Each row below holds a small network's activations on one input, seen along a few directions.
Each table varies a few parts of the input and shows all the possible inputs, shuffled.
Descriptions start from the smaller parts, as in this example, which fits no table here: one of 8 places around a ring, together with either a single point or (one of 2 separate values, together with one of 4 places along a line) or one of 9 places along a line.
Shared parts are said once, and a part with two or three values counts as separate values.
In the rows, zero is written as 128.

Other details of the inputs shift rows strongly along three fixed directions, in all tables alike. That doesn't count.

Rows:
row 1: [173 158 163 126  99 171 156 117 172 121  77 125]
row 2: [127 161 164 143  75 178 145 101 144 116  52  93]
row 3: [102 146  98 109 154 129 125 137 126  89 119 144]
row 4: [174 158 164 119  94 160 167 106 167 115  79 125]
row 5: [161 169 167 119  97 165 150 101 163 124  72 134]
row 6: [103 144 100 112 159 135 124 150 127  93 118 141]
row 7: [113 131 101 117 165 130 131 143 145  86 125 136]
row 8: [155 121 175 108  69 150 134  92 134 200 162 108]
row 9: [187 105 146 241 129  20 108 131  75 126  76 177]
row 10: [ 97  98 105  99 127 113 110 128  97 166 210 119]
row 11: [ 75 130 105 142 147 130 126 124 134  74 111  91]
row 12: [100  89 114 107 149 119 108 131 115 171 210 112]
row 13: [112 141 100 116 159 120 131 133 146  82 130 133]
row 14: [171  64 157 227 109  13  76 129  42 216 155 160]
row 15: [ 88  95 125 109 149 115 106 121 115 169 212 118]
row 16: [178 100 160 251 151  34 103 145  87 137  71 178]
row 17: [114 136  88 109 147 128 141 149 124  87 121 137]
row 18: [165 170 162 119  91 162 151 102 165 122  74 132]
row 19: [174 158 163 125  98 169 161 118 171 121  78 124]
row 20: [151 119 176 104  71 159 126  99 126 206 154 118]
row 21: [165 112 169 111  76 163 138 113 133 206 160 104]
row 22: [ 99  94 104 101 130 119 107 139 100 170 207 117]
row 23: [196  93 146 244 139  25 118 146  83 129  76 170]
row 24: [177 110 158 241 140  24  96 132  76 131  71 180]
row 25: [105 142  96 111 156 133 127 149 128  94 117 141]
row 26: [190 101 152 243 136  18 110 138  86 125  79 172]
row 27: [104  92 104 105 140 119 107 141 110 174 209 112]
row 28: [ 94 146 108 116 161 127 126 128 135  88 122 144]
row 29: [124 106 175 137  66 172 125 105 126 202 139  63]
row 30: [111 138  97 115 164 134 128 152 136  93 120 136]
row 31: [119 132  95 119 160 129 140 142 141  83 130 131]
row 32: [129 156 161 144  77 183 147 113 146 120  50  90]
row 33: [135 150 167 151  89 180 150 107 162 116  58  83]
row 34: [113 138 101 116 156 121 132 134 144  79 131 133]
row 35: [109 143  90 112 151 130 128 150 130  92 120 139]
row 36: [158 117 172 105  68 148 142  90 131 200 161 109]
row 37: [105 141 101 111 155 123 127 128 136  83 124 142]
row 38: [167 164 168 123 105 178 148 126 163 129  69 129]
row 39: [100  93 103 100 129 118 111 140  99 170 207 116]
row 40: [163 114 171 111  76 161 136 116 135 207 159 104]
row 41: [116 136  93 116 156 132 131 153 137  88 124 133]
row 42: [106 142 110 116 167 125 127 133 142  84 127 135]
row 43: [108 144  97 113 150 121 129 129 135  81 127 138]
row 44: [109  85 102 101 136 117 120 140 104 169 210 110]
row 45: [116 136  99 116 156 121 139 132 141  78 132 132]
row 46: [147 126 181 106  76 161 122 100 124 208 154 116]
row 47: [170 157 163 120 100 176 151 125 165 127  70 131]
row 48: [ 94 148 105 114 157 132 124 137 126  91 119 148]
row 49: [115 136  96 119 162 128 132 143 146  87 127 132]
row 50: [107 137  95 110 154 133 127 149 129  91 118 143]
row 51: [113 138  89 112 148 132 136 149 125  87 122 138]
row 52: [ 98  91 119 108 152 121 105 132 114 170 211 112]
row 53: [ 91  93 116 108 149 126 105 140 108 177 205 118]
row 54: [111 140  90 107 145 123 140 137 122  83 123 140]
row 55: [110 143  91 111 146 127 134 137 123  83 125 141]
row 56: [154 167 168 123  99 180 149 122 156 133  65 138]
row 57: [156 113 183 109  82 153 130  95 143 201 162 109]
row 58: [ 59  89 113 127 121 118 101 108  97 158 193  74]
row 59: [108 140 106 115 164 123 130 133 143  85 127 136]
row 60: [108 145  94 110 146 127 127 138 126  84 123 141]
Each input here is: one of 6 places around a ring, together with either a single point or one of 9 places along a line.
Q: Changing only the place on the ring of 6 turns row 46 into row 38. The same change can be made to row 2. Which row results?
A: row 29
Q: Changing only the place on the ring of 6 turns row 54 into row 23. The same change can be made to row 14. Which row results?
A: row 49
Q: Change only the place on the ring of 6 in row 31. List by row number the other rows that result.
A: row 9, row 21, row 45, row 51, row 55
Q: Which other rows agree with row 45 in the place on the ring of 6? List them by row number.
A: row 4, row 11, row 13, row 15, row 26, row 34, row 42, row 57, row 59
Q: Change only the place on the line of 9 in row 43. List by row number the other rows that result.
A: row 5, row 8, row 9, row 18, row 24, row 28, row 36, row 37
